A small network was shown many inputs. Here are its activations along a few directions, one row for each input.
Each table varies a few parts of the input and shows all the possible inputs, shuffled.
Descriptions start from the smaller parts, as in this example, which fits no table here: values(3) and (point or line(9) or (line(4) and ring(5))).
Shared parts are said once, and a part with two or three values counts as separate values.

A family of inputs:
row 1: 134,254,163,38,324,-227,16,-161,-192,-85,440,193
row 2: -6,319,-230,255,-98,-78,11,255,122,362,-351,-154
row 3: -172,120,98,-232,151,-170,897,-373,-516,-214,181,-146
row 4: 91,426,17,306,-151,73,-80,220,106,223,-53,-320
row 5: -256,310,-120,16,-269,205,801,20,-237,110,-279,-638
row 6: 177,249,131,107,306,-215,0,-178,-285,-146,354,218
row 7: -254,-141,147,-125,-8,34,-161,61,245,-177,-317,392
row 8: 277,-26,-41,61,371,-191,34,-247,-153,-173,348,53
row 9: -27,-372,116,-365,-139,243,-243,28,211,-203,-57,133
row 10: -77,-312,221,-110,3,196,-256,-18,281,-363,-37,30
row 11: -511,-117,213,-362,-240,294,626,-259,-54,-448,-220,-80
row 12: 256,-99,-107,-230,219,-190,0,-129,-258,-7,388,83
row 13: 141,438,-49,378,-204,88,-66,197,85,133,-89,-263
row 14: -247,-446,137,-102,-159,176,-202,10,89,-64,-210,303
row 15: -300,-434,140,-154,-193,149,-190,46,185,-60,-87,280
row 16: 238,148,-163,310,-51,120,-67,99,134,200,-181,-464
row 17: 259,94,-297,85,-257,138,-94,185,-2,282,-178,-386
row 18: 11,35,-252,263,-238,82,-7,162,38,502,-229,-220
row 19: -332,-158,191,-166,-19,-13,-209,131,201,-166,-257,316
row 20: 23,-356,46,-291,-196,256,-230,1,189,-294,-93,189
row 21: -49,29,-215,207,-236,53,-24,203,62,538,-157,-273
row 22: 219,-30,-4,6,376,-219,19,-206,-128,-138,420,4
row 23: 215,99,-265,15,-240,126,-79,200,90,342,-93,-414
row 24: 70,-157,-90,6,223,-231,102,-198,-247,182,266,301
row 25: 319,-75,-179,-172,177,-158,43,-179,-212,-73,366,162
row 26: -118,-31,349,-5,-71,206,-273,13,131,-376,-104,246
row 27: 1,-152,-84,-32,177,-272,84,-138,-219,162,373,256
row 28: 44,139,-69,-13,359,-398,106,-130,-173,50,145,359
row 29: 168,151,-154,271,-100,76,-86,158,161,180,-73,-512
row 30: -172,-19,351,-57,-105,179,-261,49,227,-371,19,223
row 31: -83,304,-188,214,-110,-126,-36,322,79,373,-291,-231
row 32: -15,134,-31,-67,363,-427,91,-88,-147,86,217,310
row 33: -22,-324,218,-58,36,222,-268,-55,185,-367,-160,53
The inputs of row 21 and row 15 match in every part but one. If row 17 is changed in the same way as row 21 into row 15, which row does it become? -> row 20
What is each input in this table made of? -> values(3) and (point or (values(2) and ring(5)))
Which other rows agree with row 8 in the values(3) part? List them by row number. -> row 1, row 3, row 6, row 12, row 22, row 24, row 25, row 27, row 28, row 32
Which other rows does row 16 become when the values(3) part takes its other values? List them by row number. -> row 8, row 33
Start at row 31 and move only the ring(5) part, one step at a time. The first step leads to row 21. Which rows follow, in order? -> row 23, row 29, row 4

A family of inputs:
row 34: -64,-55,47,71,-247,214,-364,239,304,14,-302,10
row 35: 51,285,-183,145,5,-107,318,31,-151,236,3,-367
row 36: -184,-302,76,-46,-325,310,-444,255,415,-26,-425,92
row 37: -149,-419,402,-514,538,-234,209,-575,-262,-684,518,802
row 38: 71,100,-5,27,-116,175,112,4,-3,-61,-90,-296
row 39: 199,49,-30,134,-28,87,-197,64,72,22,28,-177
row 40: 287,403,-347,291,139,-362,169,58,-302,512,293,-241
row 41: 201,248,-218,272,96,-184,13,81,-67,313,87,-241
row 42: 124,424,-317,230,52,-274,486,-19,-371,423,193,-367
row 43: 5,-447,378,-447,627,-320,-115,-493,-208,-591,601,927
row 44: -330,-267,113,-140,-408,396,-132,185,341,-99,-515,-30
row 45: -210,-20,84,-23,-331,299,-55,171,231,-59,-392,-112
The inputs of row 43 and row 37 match in every part but one. If row 41 is changed in the same way as row 43 into row 37, which row does it become? -> row 35
What is each input in this table made of? -> values(2) and (point or line(5))
Which other rows does row 38 become when the values(2) part takes its other values? List them by row number. -> row 39

A family of inputs:
row 46: 95,-462,284,-595,225,-51,-127,-360,-285,-483,581,620
row 47: -17,366,-181,183,-145,38,527,75,-334,258,-199,-569
row 48: 455,449,-269,350,-11,-221,-139,196,0,591,12,-309
row 49: 84,-391,159,-486,622,-230,36,-444,-75,-657,193,569
row 50: -165,-16,-71,100,-442,384,43,187,299,39,-399,-257
row 51: -170,-613,399,-243,580,-184,27,-531,-133,-370,502,639
row 52: 101,38,-118,269,-165,213,-561,360,224,303,-333,-126
row 53: -32,-99,617,-328,367,-150,-49,-433,3,-752,491,708
row 54: -206,-5,86,-1,-424,344,146,187,125,16,-536,-368
row 55: 11,410,-268,140,-38,-167,144,154,-28,429,23,-531
row 56: -332,-325,223,-440,314,-318,40,-302,-201,-377,269,966
row 57: 91,370,-277,216,-234,23,451,30,-31,315,-61,-445
row 58: -277,-13,-91,97,-177,272,-248,402,211,109,-296,-345
row 59: 338,352,-329,403,-162,-188,58,138,-7,442,47,-365
row 60: 24,-61,-164,334,-310,233,-349,339,232,135,-292,-186
What is each input in this table made of? -> values(5) or (values(2) and line(5))
Which other rows does row 59 become when the line(5) part takes its other values? List them by row number. -> row 47, row 48, row 55, row 57

A family of inputs:
row 61: -240,-306,-152,-220,206,-159,584,-316,-154,-36,-78,85
row 62: -95,-158,-313,128,-163,40,-103,274,324,446,-485,-314
row 63: 431,201,-362,184,-185,122,-183,241,40,265,-146,-571
row 64: 444,-79,40,-81,317,-126,-519,-66,8,-267,281,275
row 65: 34,367,326,308,-71,309,90,-94,100,-452,-23,-302
row 66: 269,-6,58,197,-318,568,-234,142,226,-24,-175,-739
row 67: -14,518,-125,462,76,-361,155,57,-226,393,162,197
row 68: -350,231,53,212,147,-199,208,63,151,78,-366,119
row 69: -483,-277,124,-524,-204,114,558,-175,-201,-151,-81,206
row 70: 134,-152,199,-169,28,333,440,-438,-207,-533,261,-361
row 71: 268,-278,456,-78,181,282,-569,-136,195,-596,279,87
row 72: 216,-131,-22,49,321,-400,-531,9,-92,236,488,577
row 73: 58,35,-235,-93,219,-384,473,-243,-462,316,506,79
row 74: -327,-437,303,-398,-106,74,-439,101,211,-247,-63,685
row 75: 208,153,-420,314,-187,-163,-185,323,-58,761,57,-279
row 76: 279,104,-92,-262,260,-119,448,-281,-364,-154,294,-236
row 77: -339,-157,-93,-138,-619,320,-109,382,241,290,-488,-171
row 78: -575,213,173,-15,-366,96,226,129,113,-103,-361,288
row 79: -83,-468,57,-77,311,-178,-402,-59,217,-113,-96,573
row 80: 165,630,25,198,155,-170,91,85,-59,-109,33,-196
The inputs of row 67 and row 65 match in every part but one. If row 75 is changed in the same way as row 67 into row 65, which row does it become? -> row 66
What is each input in this table made of? -> values(4) and ring(5)
Which other rows does row 74 become when the ring(5) part takes its other values? List them by row number. -> row 64, row 71, row 72, row 79
Which other rows does row 77 become when the values(4) part takes its other values? List them by row number. -> row 69, row 74, row 78
